These are the activations of a small network on made-up records, seen along a few directions, one row for each record.
After each row come some of the record's fields: Kes, Seb, Mel, Gegop, Sil.
Not every record has every field; a missing one is left out.
The largest differences between rows may come from other fields.
(in the rows, 500 means zero)
Random noise pushes rows far along 15 fixed directions. That doesn't count. These rows show it; they differ only by the noise:
571 211 332 391 673 518 394 559 642 607 496 417 584 349 371 704 447 337 540 488 494 723 587  77 596 406 447 572 438 583 222 400 475 512 499 510 444 652 417
578 554 410 484 313 357 473 643 564 538 516 388 519 608 373 261 415 509 533 388 427 377 651 344 324 548 574 522 665 601 423 421 413 481 622 283 577 453 402
287 482 556 396 449 464 387 416 499 472 496 389 686 536 625 615 490 373 547 547 491 633 590 346 481 440 518 580 595 443 433 419 387 660 627 353 323 449 393
467 466 597 484 554 347 628 467 575 446 417 452 511 454 435 682 382 600 490 470 476 409 539 349 529 413 597 552 502 435 229 403 709 511 573 413 381 397 478
375 296 487 454 582 344 591 390 556 518 263 636 510 330 708 552 529 520 500 670 428 778 528 434 590 679 402 424 436 372 348 389 660 379 502 773 467 319 474
521 588 659 487 500 287 465 155 300 453 671 567 506 796 410 545 442 797 435 422 466 372 655 498 546 601 624 636 476 384 506 508 431 536 496 542 590 452 522
451 363 731 574 487 465 674 607 537 592 704 577 546 543 360 523 757 479 428 675 481 520 640 526 474 517 652 444 716 398 554 277 486 633 642 455 476 639 534
363 614 568 473 420 366 679 417 569 470 342 467 624 441 553 473 365 470 384 557 451 548 459 509 421 552 498 553 553 470 432 551 620 415 539 442 491 298 438
566 475 742 417 604 670 444 557 521 343 488 506 365 535 510 621 492 411 211 600 568 448 491 499 565 453 488 475 597 442 406 460 689 420 463 465 512 400 445
367 733 619 421 387 516 550 455 453 535 463 502 692 581 522 413 423 347 327 520 478 564 498 625 365 560 603 545 681 403 678 443 531 262 590 394 607 484 442
552 359 522 660 510 369 353 574 565 417 514 434 335 560 458 398 576 621 537 405 445 250 624 533 562 514 412 480 494 580 296 507 512 735 462 432 387 373 466
419 356 452 522 442 354 683 385 613 644 503 385 633 417 406 538 425 388 403 547 502 728 423 353 411 544 447 549 513 592 502 488 393 631 641 355 476 481 499
605 276 449 656 607 601 611 684 572 670 634 545 530 323 373 434 779 481 562 579 585 547 372 613 492 440 499 409 593 564 655 506 623 409 522 700 532 849 518
535 401 412 352 607 490 118 454 511 437 315 565 368 552 538 512 331 365 378 397 292 611 721 287 663 831 313 500 432 399 227 351 433 415 356 492 634 245 391
390 567 466 540 454 424 339 371 499 523 461 504 508 535 464 523 585 480 566 489 341 509 579 425 607 756 370 491 414 396 358 491 335 797 455 386 477 333 521
403 494 445 560 450 354 597 447 635 578 342 425 712 340 489 444 381 434 512 447 449 566 480 420 477 499 444 592 451 587 339 604 483 516 450 533 515 443 407
555 550 492 503 470 435 452 409 445 640 547 587 576 553 385 515 668 607 639 505 479 509 629 333 585 573 594 482 412 411 381 398 401 559 488 643 614 629 552

422 596 729 436 475 362 566 366 422 405 459 639 463 622 697 551 651 712 530 735 563 488 716 422 638 381 604 466 341 394 210 443 550 604 443 740 399 318 567 => Kes is z5, Seb is e1, Mel is m2, Gegop is s2, Sil is d6
483 287 507 572 380 392 496 537 626 449 441 365 571 405 507 445 332 521 582 331 449 441 513 308 454 541 453 585 592 626 344 529 270 808 498 401 533 393 341 => Kes is z2, Seb is e2, Mel is m1, Gegop is s1, Sil is d5
525 363 344 598 501 331 676 445 538 629 579 556 401 522 405 374 659 532 411 663 463 662 483 620 452 646 373 440 418 603 677 539 477 534 550 526 466 465 670 => Kes is z2, Seb is e2, Mel is m2, Gegop is s1, Sil is d5
434 592 688 492 438 681 580 694 678 493 388 486 626 309 474 611 554 264 462 608 482 493 532 361 566 408 520 468 514 472 259 494 439 706 386 442 503 479 436 => Kes is z2, Seb is e2, Mel is m3, Gegop is s2, Sil is d5
238 334 727 642 467 324 397 121 412 542 311 471 528 541 734 664 422 524 457 346 561 588 431 582 674 562 465 477 297 393 385 275 314 862 568 499 445 294 605 => Kes is z5, Seb is e2, Mel is m1, Gegop is s1, Sil is d4
634 342 463 494 626 480 427 566 535 521 566 513 331 563 405 501 510 492 388 511 545 510 620 398 600 409 460 495 381 619 321 420 526 504 441 513 479 505 580 => Kes is z5, Seb is e1, Mel is m1, Gegop is s2, Sil is d6
614 320 675 579 563 677 407 683 493 412 627 496 295 502 571 561 694 531 531 574 645 363 523 544 597 314 494 361 502 547 447 475 465 734 458 567 409 591 513 => Kes is z2, Seb is e2, Mel is m2, Gegop is s2, Sil is d5
469 389 626 486 613 541 427 671 428 559 663 628 465 650 402 525 601 430 422 483 464 497 694 600 547 474 678 483 663 376 564 123 545 371 587 437 508 671 585 => Kes is z2, Seb is e1, Mel is m1, Gegop is s1, Sil is d6
719 291 478 514 500 677 609 815 672 386 413 458 195 321 453 491 556 500 462 560 576 407 291 385 467 510 422 331 614 595 411 437 676 566 552 424 533 414 514 => Kes is z2, Seb is e3, Mel is m1, Gegop is s1, Sil is d4
581 538 455 545 521 386 596 339 383 504 619 576 407 616 425 491 556 754 557 507 510 408 475 600 480 532 561 502 445 462 665 549 556 447 543 595 500 548 606 => Kes is z5, Seb is e1, Mel is m1, Gegop is s1, Sil is d7
547 543 490 369 402 582 631 524 462 513 486 514 586 475 672 422 661 516 526 753 692 668 415 446 374 344 579 438 582 548 648 559 593 268 606 738 523 612 463 => Kes is z2, Seb is e2, Mel is m2, Gegop is s1, Sil is d8
502 555 555 472 632 573 452 463 384 493 773 553 496 659 341 638 584 498 428 537 473 465 578 611 544 472 562 575 546 413 690 496 507 490 499 402 432 659 579 => Kes is z2, Seb is e2, Mel is m1, Gegop is s2, Sil is d5
446 352 608 367 556 394 851 386 510 375 472 634 597 356 626 632 375 687 479 699 470 681 457 365 474 575 563 586 627 394 492 586 643 368 487 759 540 393 384 => Kes is z2, Seb is e2, Mel is m2, Gegop is s1, Sil is d5
534 449 541 572 551 603 529 607 536 526 581 537 524 423 478 420 579 432 455 548 520 504 473 616 530 487 448 488 533 574 563 623 468 518 370 600 571 602 468 => Kes is z5, Seb is e2, Gegop is s2, Sil is d5
513 619 518 522 440 648 396 578 536 466 492 442 512 483 446 424 514 409 453 449 494 411 397 501 500 573 422 509 561 533 472 602 429 616 419 376 593 442 461 => Kes is z5, Seb is e2, Mel is m1, Gegop is s1, Sil is d5
460 508 248 439 534 328 619 282 455 539 318 527 635 340 542 565 190 672 704 294 419 603 321 408 481 655 504 608 412 449 541 576 575 279 495 624 608 460 474 => Kes is z5, Seb is e2, Mel is m1, Gegop is s1, Sil is d5
612 534 592 431 465 674 431 446 443 409 537 557 529 493 567 459 539 551 467 563 566 501 444 446 513 543 472 522 561 491 581 686 412 475 356 730 690 540 373 => Kes is z2, Seb is e2, Mel is m1, Gegop is s2, Sil is d5
373 729 429 422 413 528 289 426 508 545 335 459 607 555 547 518 497 293 513 459 451 564 606 403 583 507 460 534 327 489 353 443 332 607 441 375 474 378 559 => Kes is z5, Seb is e1, Mel is m2, Gegop is s1, Sil is d5
653 354 298 474 707 598 496 680 653 435 559 509 253 444 301 548 633 359 313 692 433 559 504 464 598 538 265 492 428 647 451 607 663 517 381 417 391 424 608 => Kes is z2, Seb is e1, Mel is m1, Gegop is s1, Sil is d8
470 405 618 390 633 622 536 722 393 280 710 660 407 508 637 601 711 694 709 695 453 403 589 569 504 502 644 440 843 255 642 415 744 412 580 601 335 580 405 => Kes is z5, Seb is e2, Mel is m1, Gegop is s2, Sil is d5
608 465 223 423 412 444 635 573 618 552 421 459 344 447 576 255 596 444 437 771 573 753 424 383 387 545 288 383 385 739 486 636 529 432 538 540 485 332 575 => Kes is z5, Seb is e3, Mel is m2, Gegop is s2, Sil is d4
596 433 556 560 620 428 625 471 501 424 756 546 532 564 286 550 537 702 495 505 462 340 602 507 541 411 572 688 534 559 501 681 522 577 373 588 484 632 488 => Kes is z2, Seb is e3, Mel is m2, Gegop is s1, Sil is d4
678 381 380 455 467 470 563 543 496 416 718 469 471 550 449 350 509 663 571 572 502 475 539 379 363 496 477 584 647 650 638 730 421 493 490 588 537 590 361 => Kes is z2, Seb is e1, Mel is m2, Gegop is s2, Sil is d4
445 327 467 448 676 464 392 414 512 398 535 480 685 485 512 548 239 426 407 342 422 543 602 527 539 430 464 788 566 592 576 642 451 371 328 583 494 544 332 => Kes is z5, Seb is e2, Mel is m1, Gegop is s1, Sil is d5
460 602 435 440 537 474 443 412 444 378 528 515 420 551 479 554 398 565 487 500 344 465 480 512 501 726 388 539 529 385 541 613 534 526 468 351 454 308 475 => Kes is z2, Seb is e2, Mel is m1, Gegop is s2, Sil is d5
504 247 589 495 294 382 491 616 616 605 460 422 508 539 527 319 332 286 355 460 424 657 733 294 345 640 505 423 656 587 420 242 123 638 642 329 651 405 351 => Kes is z2, Seb is e2, Mel is m2, Gegop is s2, Sil is d8
497 193 475 624 434 236 422 684 567 389 709 511 489 628 454 174 551 627 587 465 226 330 896 530 386 698 465 603 830 588 536 530 279 702 478 465 451 425 271 => Kes is z2, Seb is e2, Mel is m2, Gegop is s1, Sil is d8
511 472 564 431 633 601 422 584 466 337 711 384 566 641 539 479 491 411 296 588 610 439 548 684 393 171 523 673 704 650 712 710 675 257 499 471 305 638 359 => Kes is z2, Seb is e2, Mel is m2, Gegop is s1, Sil is d8
540 238 356 595 523 487 578 692 650 552 595 445 704 275 455 359 498 488 719 431 477 521 523 397 440 396 478 620 623 704 500 665 368 569 409 663 523 746 311 => Kes is z5, Seb is e3, Mel is m1, Gegop is s2, Sil is d4
455 841 417 544 283 530 762 456 471 535 486 436 664 335 463 450 431 668 776 447 505 392 150 471 349 614 543 486 562 447 603 767 468 602 553 407 620 502 471 => Kes is z5, Seb is e2, Mel is m1, Gegop is s2, Sil is d5
570 515 427 561 311 428 615 545 568 561 413 424 496 477 532 283 552 566 564 496 630 474 411 441 400 411 521 459 458 697 443 532 436 567 557 542 574 469 549 => Kes is z5, Seb is e3, Mel is m2, Gegop is s1, Sil is d4
623 269 635 482 519 503 511 342 488 338 529 361 593 466 651 552 285 654 478 410 731 445 422 352 471 172 533 684 502 712 456 742 428 530 424 760 525 593 287 => Kes is z2, Seb is e3, Mel is m1, Gegop is s2, Sil is d6
605 494 476 465 442 293 556 359 487 573 420 530 469 620 484 417 413 601 404 477 567 544 647 415 498 419 564 528 309 611 408 431 470 372 492 636 587 444 586 => Kes is z2, Seb is e2, Mel is m1, Gegop is s2, Sil is d5

Here are new rows. What are their fields?
581 552 638 439 369 615 479 497 554 472 577 462 559 570 446 471 628 412 367 655 585 528 586 301 495 429 496 541 509 599 425 599 259 734 424 515 596 488 461 => Kes is z2, Seb is e2, Mel is m1, Gegop is s1, Sil is d5
414 895 466 488 251 576 417 522 503 560 228 417 512 500 540 442 454 349 573 357 476 390 386 532 440 594 538 373 436 412 485 370 455 551 589 204 555 339 601 => Kes is z5, Seb is e2, Mel is m2, Gegop is s2, Sil is d5
462 840 608 445 251 700 439 643 532 578 265 476 647 432 625 423 639 324 606 543 617 461 481 415 461 381 634 344 493 434 368 380 436 474 539 540 627 539 475 => Kes is z5, Seb is e2, Mel is m1, Gegop is s1, Sil is d8
530 593 494 414 405 379 730 590 479 417 624 502 541 564 484 397 522 740 644 600 507 395 547 407 321 428 687 552 721 485 525 524 653 385 645 485 456 515 439 => Kes is z5, Seb is e3, Mel is m1, Gegop is s2, Sil is d4
550 320 366 504 650 626 383 624 531 534 473 531 478 371 517 502 544 413 537 454 500 573 425 546 531 515 437 468 557 508 582 466 623 299 473 612 501 647 457 => Kes is z5, Seb is e2, Mel is m2, Gegop is s1, Sil is d5
541 609 508 599 340 411 756 446 602 830 454 518 734 402 267 425 541 381 442 521 507 634 511 396 436 524 594 472 370 558 470 462 317 498 506 568 740 687 580 => Kes is z2, Seb is e2, Mel is m2, Gegop is s2, Sil is d8
492 676 603 401 299 651 543 467 480 603 515 393 543 552 443 525 443 283 334 547 569 631 349 367 354 618 539 400 618 445 612 397 318 572 693 192 666 482 504 => Kes is z5, Seb is e2, Mel is m2, Gegop is s2, Sil is d8
670 253 338 521 629 415 512 416 464 647 533 446 502 454 446 526 367 628 560 317 670 577 383 419 488 328 552 537 396 651 531 462 594 249 568 681 559 755 518 => Kes is z5, Seb is e2, Mel is m1, Gegop is s2, Sil is d5
413 333 360 476 690 254 606 363 503 528 590 515 490 535 377 628 294 510 383 479 329 654 584 544 482 618 436 625 483 469 589 470 604 366 567 359 348 441 542 => Kes is z2, Seb is e2, Mel is m1, Gegop is s2, Sil is d5
519 173 567 608 705 532 682 504 532 577 560 557 529 359 502 492 415 449 298 466 607 654 317 763 469 430 493 528 596 572 744 495 668 199 503 723 589 724 474 => Kes is z5, Seb is e3, Mel is m1, Gegop is s1, Sil is d4
386 770 326 399 506 339 649 496 602 481 452 418 741 452 375 588 325 492 631 492 381 469 623 318 459 312 573 729 402 560 274 663 586 439 440 378 326 470 475 => Kes is z2, Seb is e3, Mel is m2, Gegop is s1, Sil is d4
377 527 447 671 449 443 736 502 616 681 384 600 493 347 444 373 640 321 355 648 379 681 381 792 489 772 328 361 416 483 680 523 508 529 475 479 544 400 663 => Kes is z2, Seb is e2, Mel is m2, Gegop is s2, Sil is d5
627 529 415 532 424 478 296 510 417 604 466 505 388 634 478 345 512 517 537 338 488 430 573 550 461 609 524 382 468 484 573 345 435 354 569 493 635 569 521 => Kes is z2, Seb is e2, Mel is m2, Gegop is s2, Sil is d8
486 401 597 460 517 363 720 455 543 476 503 469 644 466 560 497 377 591 454 539 593 549 529 434 413 290 631 621 570 579 442 533 624 336 546 640 474 553 403 => Kes is z5, Seb is e3, Mel is m2, Gegop is s2, Sil is d4
510 558 399 504 423 640 435 499 451 526 559 483 489 456 524 441 597 513 633 507 539 543 307 490 484 634 409 434 541 503 627 616 362 643 504 489 592 531 497 => Kes is z5, Seb is e2, Mel is m1, Gegop is s1, Sil is d5
717 306 640 573 509 566 414 558 596 428 382 436 162 470 482 570 447 529 366 419 596 344 455 364 611 489 411 336 366 580 211 402 486 725 464 441 551 329 525 => Kes is z5, Seb is e2, Mel is m2, Gegop is s2, Sil is d5
